A small network was trained on made-up records. Each row is its average activation on records with the value named, seen along a few directions.
Values that are neighbours, or in one group, have similar rows; names and order tell nothing.
(in the rows, 500 means zero)
Strong random noise was added to every row along 7 fixed directions; ignore it. To show where, here is one row again and again, with new noise each time:
[619 468 477 406 521 506 482 506 526 472 428 500 475 492 532 517 483 566]
[389 501 538 455 499 548 432 598 480 511 426 592 477 504 570 486 482 566]
[704 462 541 296 379 479 501 608 512 307 410 635 533 490 546 402 341 633]
[715 485 484 500 689 406 619 388 643 440 520 447 623 491 396 645 645 474]
[534 539 646 541 368 521 521 601 555 419 617 603 602 396 560 438 537 415]
[620 502 474 501 264 430 403 559 470 416 225 688 476 537 568 310 130 700]
[512 463 552 628 688 369 570 351 676 692 563 468 523 645 382 608 504 539]
[584 420 680 206 375 614 502 683 548 452 756 518 475 407 649 452 572 517]
[690 439 698 431 643 584 580 447 586 589 714 430 277 720 382 494 437 313]


Field H:
h4: [640 551 539 336 192 483 438 734 468 204 466 713 641 275 607 371 405 566]
h11: [292 490 492 341 393 505 425 566 369 509 437 494 496 507 611 404 479 639]
h5: [707 465 513 445 507 671 514 414 422 415 540 423 265 662 378 432 336 275]
h1: [508 560 441 660 415 487 491 423 460 581 487 473 497 423 547 506 514 445]
h7: [532 471 260 525 412 526 390 425 449 618 275 463 449 393 608 546 496 696]
h2: [498 533 342 332 495 463 574 528 449 378 437 407 627 411 544 541 668 531]
h10: [597 528 592 542 461 501 552 496 574 549 836 423 556 374 495 501 657 320]
h6: [304 529 480 575 456 470 535 615 441 283 369 713 612 499 422 414 375 604]
h9: [313 503 501 500 321 466 440 561 445 505 650 441 592 310 628 455 636 564]
h3: [319 588 514 740 451 540 466 539 443 438 422 531 578 386 447 453 528 360]
h8: [598 499 507 504 347 453 578 528 473 373 610 446 582 405 546 446 533 369]
h12: [337 536 606 605 458 544 512 533 465 583 674 528 523 585 518 458 438 437]
H is arranged as 3 separate groups.
List the group mates of h8, in the order listed.
> h11, h2, h9
List the group mates of h3, in the order listed.
> h5, h6, h12

Field Z:
z2: [407 514 298 506 550 596 489 443 428 372 236 466 661 353 527 552 656 607]
z10: [485 551 593 536 378 582 415 599 507 602 608 516 425 418 657 462 541 469]
z1: [524 484  66 339 542 638 339 421 389 601 191 197 429 270 639 629 592 767]
z7: [358 548 552 403 495 400 554 623 514 474 598 512 685 410 525 583 726 523]
z8: [283 481 288 475 685 566 275 592 388 644 193 612 416 522 622 608 487 767]
z12: [583 406 452 200 655 481 557 449 411 547 566 345 357 599 487 583 622 546]
z9: [346 546 491 377 625 458 528 530 429 511 537 508 493 544 456 563 646 477]
z11: [ 22 463 455 503 549 522 409 562 467 600 291 543 530 538 584 547 408 781]
z6: [523 612 517 761 586 451 548 437 359 341 303 592 378 628 310 364 393 145]
z3: [641 516 514 711  40 576 328 538 549 567 661 475 535 176 790 363 516 345]
z4: [602 383 482 251 377 616 524 585 467 310 557 394 491 426 557 470 490 592]
z5: [586 634 686 746 366 483 522 593 592 278 557 809 695 378 490 439 483 269]
Z is arranged as 3 separate groups.
List the group mates of z12, in the order listed.
> z7, z9, z6
List the group mates of z8, in the order listed.
> z10, z3, z5
